Each row below is a small network's average activation on inputs in which a field has the value named, seen along a few directions.
Related values have similar rows: they may be neighbours, one step apart, or belong to one group.
Random noise pushes rows far along 6 fixed directions. That doesn't count. These rows show it; they differ only by the noise:
[ 292  266  -70 -225 -484 -216  231 -199 -555  281    5 -115 -105  129
  328  -43]
[-100   52 -418    1 -184  161   99 -105 -297  -86   78  -95 -230   -7
  265  194]
[ -54 -138  162   11  159  -34  -52   27  305  165   91  169 -141  198
 -208   80]
[-302 -338 -615  -71  111  321 -174 -280 -134  -96   65 -275 -258  -17
  231  399]
[-130  428  156  427   78  -27  132  674  684 -235  243  423 -168 -252
 -593 -263]
[ -16 -344 -201 -190  350   46 -276 -400  230  364  154 -188 -281  -89
  -76  129]
[-119  202 -603 -111 -420  -58  -76  216 -258 -247  -47 -476   20 -254
   44   18]
[ 246  217 -923  -30  431  -98 -236  201  911   32  491  -99 -677 -739
 -574   38]


Field VIL:
zul: [ 290 -267 -552 -357  360 -213 -279  -62  246   -1 -201 -323  179  130
  -45  468]
bav: [  90 -183 -412  -83   67  -89 -259  351  453 -311 -176  103  198  176
 -389  162]
beg: [ 222 -125 -335 -244  -93   18  131 -369 -472 -128  274  188 -499  252
  532  337]
zedo: [ -46   55  558  262  103  331  205 -346  -70  311  174  405   10 -260
 -117 -408]
ziti: [ 241 -273  -37 -285 -178 -218  -67 -136 -311 -123 -331 -445  347  631
  407  559]
tur: [ 136  438   52  -18 -366   -7  215  382 -484 -441  -67 -177  239  -41
  366 -271]
botef: [ -44   86 -204   79   73  335   19 -254 -366   83 -106 -175  -23 -384
  492  -43]
zesaf: [-460 -505 -301   81  154  237 -106  328  318 -438  -80  241 -136  738
  -89  779]
retot: [-271 -274 -288   84 -187   -7   86  284 -144 -632 -416   30  364  145
   34  384]
The values of VIL form a 3 by 3 grid.
Q: Name the neighbours of zul, in listed order.
A: ziti, botef, retot
Q: Name the neighbours of zedo, in listed order.
A: bav, zesaf

Field LOTE:
femup: [ -61  127  385  178  110  116    4  112   90  -71 -124  -17  297 -141
  -63 -241]
miv: [ -82 -263  326  188  379  186   45 -201  176  -25   42  414  -73  275
   81  108]
febe: [-168 -188 -162  122   59  177  136 -102  -12   -2   15  372 -221  236
   65  326]
lomur: [-192   45 -375  177 -138  167  -40  518  -48 -627  -97  -61  175  -68
   -9  151]
bavom: [ 349  383 -640    4   72  -81  139  176  205 -198  158   -3 -235 -342
   30  104]
vad: [ 278 -150 -375 -237  -53 -198   77  168   66 -261  -73  105 -106  435
   69  502]
pugab: [-124  -41  825  194  200   33  -32  -87   11  165 -192   -5  443  -79
  -83 -424]
kodab: [   4  -14 -345 -115   61  -17   -7  -94   39   43  243 -148 -450  -54
   75  158]
vado: [ 173  365   93   71 -166 -102  130  125   26  102  142  160  -63 -226
 -119 -381]
kab: [  -8  -54  113 -157 -195  -80    5 -169 -353  138   17 -101 -119  367
  263  143]
fiv: [ 284    2 -355 -159 -108 -135   -6 -185   65  312   40    4 -231  -48
  -68  121]
leg: [-368 -101 -248   49   42  127 -270  -74   79  -18  -69 -330  137 -510
 -259 -167]
vobe: [ 193  329  -61 -188 -273 -151  153 -194 -376  249  204 -139 -272 -145
  259 -151]
tuz: [  61  -40  -95 -131 -170  -22   26  -94 -144   24   33  -35  -28  128
   37   94]
tani: [  91  543  195  449 -139   98  388  476   57 -347   34  351  103 -115
    1 -158]
vita: [  81    8 -437 -177  152 -138 -269  184  442   36  151 -203 -145 -367
 -372  -89]
The values of LOTE form 5 separate groups.
Q: List the group mates of leg, in the order listed.
A: febe, fiv
Q: List the group mates of lomur, in the order listed.
A: miv, vad
Q: List the group mates of tani, in the order listed.
A: femup, bavom, pugab
Q: List the group mates of tuz, in the order listed.
A: vado, vita
